A small network was shown many inputs. Here are its activations along a few directions, one row for each input.
In each table, some parts of the input vary, and every possible input appears once, in random order.
A made-up example of a description, with smaller parts first: values(2) and (point or line(11) or (line(6) and ring(8))).
Shared parts are said once, and a part with two or three values counts as separate values.

Rows:
R1: [  1 -20   7  -8 -14  -6 -16  12   3   6 -25  -4  -9  -6]
R2: [ 21  16 -38  32  26  38  -9  -3 -18 -22  17 -11 -14  22]
R3: [ 27  31 -18  47  30  22  10  12   3   4   8  -1   6   9]
R4: [-22 -30  23 -39 -31 -17   1  -5 -15 -24  13  10 -15   3]
R5: [  4 -10  14   7 -11 -19   4  25  22  29 -31  11  14 -15]
R6: [ -8   3 -18  -8  15   9 -13 -29 -14 -12   9 -15   0   2]
R7: [-19 -14  40 -22 -29 -31  21  10   8   4   3  17   5  -9]
R8: [-19 -10  38 -13 -28 -37  28  16  21  15   2  28  15 -15]
R9: [ -3  20   2   9  17  -6   6 -15   8  16   0  -5  20 -10]
R10: [  1 -29  -5 -20 -14   2 -24   6 -14  -8 -20 -10 -17   4]
R11: [ -6 -13  13  -6  -8 -15  -6  22   7  25 -29   4   4 -14]
R12: [-22 -20  34 -27 -31 -24   9   2   2  -9   8  15  -7  -6]
R13: [ 22  26 -25  43  27  30  -2   3  -1  -8  13  -6  -7  13]
R14: [  2 -24  -8 -31 -14   5 -22   3 -13  -5 -19 -11 -18   5]
R15: [  8  23   2  21  13 -11  15 -12  23  22  -2   1  32 -11]
R16: [ -6   8 -21 -18  15  13 -11 -31 -12  -9  10 -16  -2   4]
R17: [ 16  34 -15  54  33  14  15  21  16  19   8  13  17  -3]
R18: [-11 -26  21 -46 -35 -10   5 -10 -13 -26  13   3 -16  10]
R19: [  4  13  -6   7  12   3  -3 -26   4  -2   4 -14   7  -2]
R20: [ 11  22 -40  18  29  40  -9  -1 -16 -15  18  -8 -15  18]
What do these inputs look like to the network?
Answer: line(4) and line(5)
Changing only the line(4) part turns R20 into R14. The same change can be made to R2. Which row results?
Answer: R10
Which other rows does R19 become when the line(4) part takes its other values? List them by row number.
Answer: R1, R12, R13
A walk changes only the line(4) part. It starts at R8 and steps to R5. List the rest of the walk in order.
Answer: R15, R17

Rows:
R21: [ -1 -27   1 -22 -19   5 -19   5 -15 -16  -9  -7 -25   8]
R22: [-12 -25   1 -42 -22   2  -8 -11 -24 -29  11  -5 -23  14]
R23: [  1  15 -25  17  28  21 -18  -2  -7   4   0 -10  -4   0]
R24: [-23 -32  49 -30 -45 -49  16  18  21  17 -20  23  13 -21]
R25: [  6   7 -26  10  19  22 -16  13  -8   6  -6  -4 -10   4]
R26: [ 20  37 -25  51  36  19  11  -3  10   7  17   3  18   5]
R27: [ 17  41 -25  37  33  29  16  -9  -1 -11  33  -1   6  15]
R28: [  9   3 -28  25  22  13 -19  21   3  24 -25  -1   3  -6]
R29: [-15 -32  48 -25 -44 -38   9  27  16  14 -24  19   1 -15]
R30: [ 13  16 -25  20  27  16 -15   1   2  19 -18 -14   6  -4]
R31: [ -9 -27   1 -30 -20  -6 -13  -5  -9 -12  -5  -1 -12   1]
R32: [-26 -25  51 -40 -40 -43  18  -4   8   0   2  16   8 -14]
R33: [ 23  48 -23  46  40  21  16 -22   8   2  22 -11  22   7]
R34: [ 28  37 -26  57  38  30   7   7   5   0  12  -4   7  10]
R35: [-16 -18   2 -36 -15   1 -10 -28 -23 -33  17 -10 -17   9]
R36: [ 17   4 -28  31  24  22 -24  30  -3  19 -29  -7  -9   0]
R37: [-17 -23  51 -35 -40 -47  21  -1  21  15 -14  13  16 -18]
R38: [ 12  47 -25  44  40  27  17 -24   0 -12  38  -6  10  11]
R39: [-23 -31  49 -44 -47 -41  19  12   6   2  -3  20   1 -10]
R40: [ -4 -15   3 -33 -15  -3  -9 -24 -10 -16   0 -13  -9   5]
What do these inputs look like to the network?
Answer: line(4) and ring(5)
Changing only the ring(5) part turns R39 into R29. The same change can be made to R22. Which row results?
Answer: R21
Which other rows does R38 become when the ring(5) part takes its other values? List them by row number.
Answer: R26, R27, R33, R34
Which other rows does R32 become when the line(4) part takes its other values? List them by row number.
Answer: R23, R35, R38
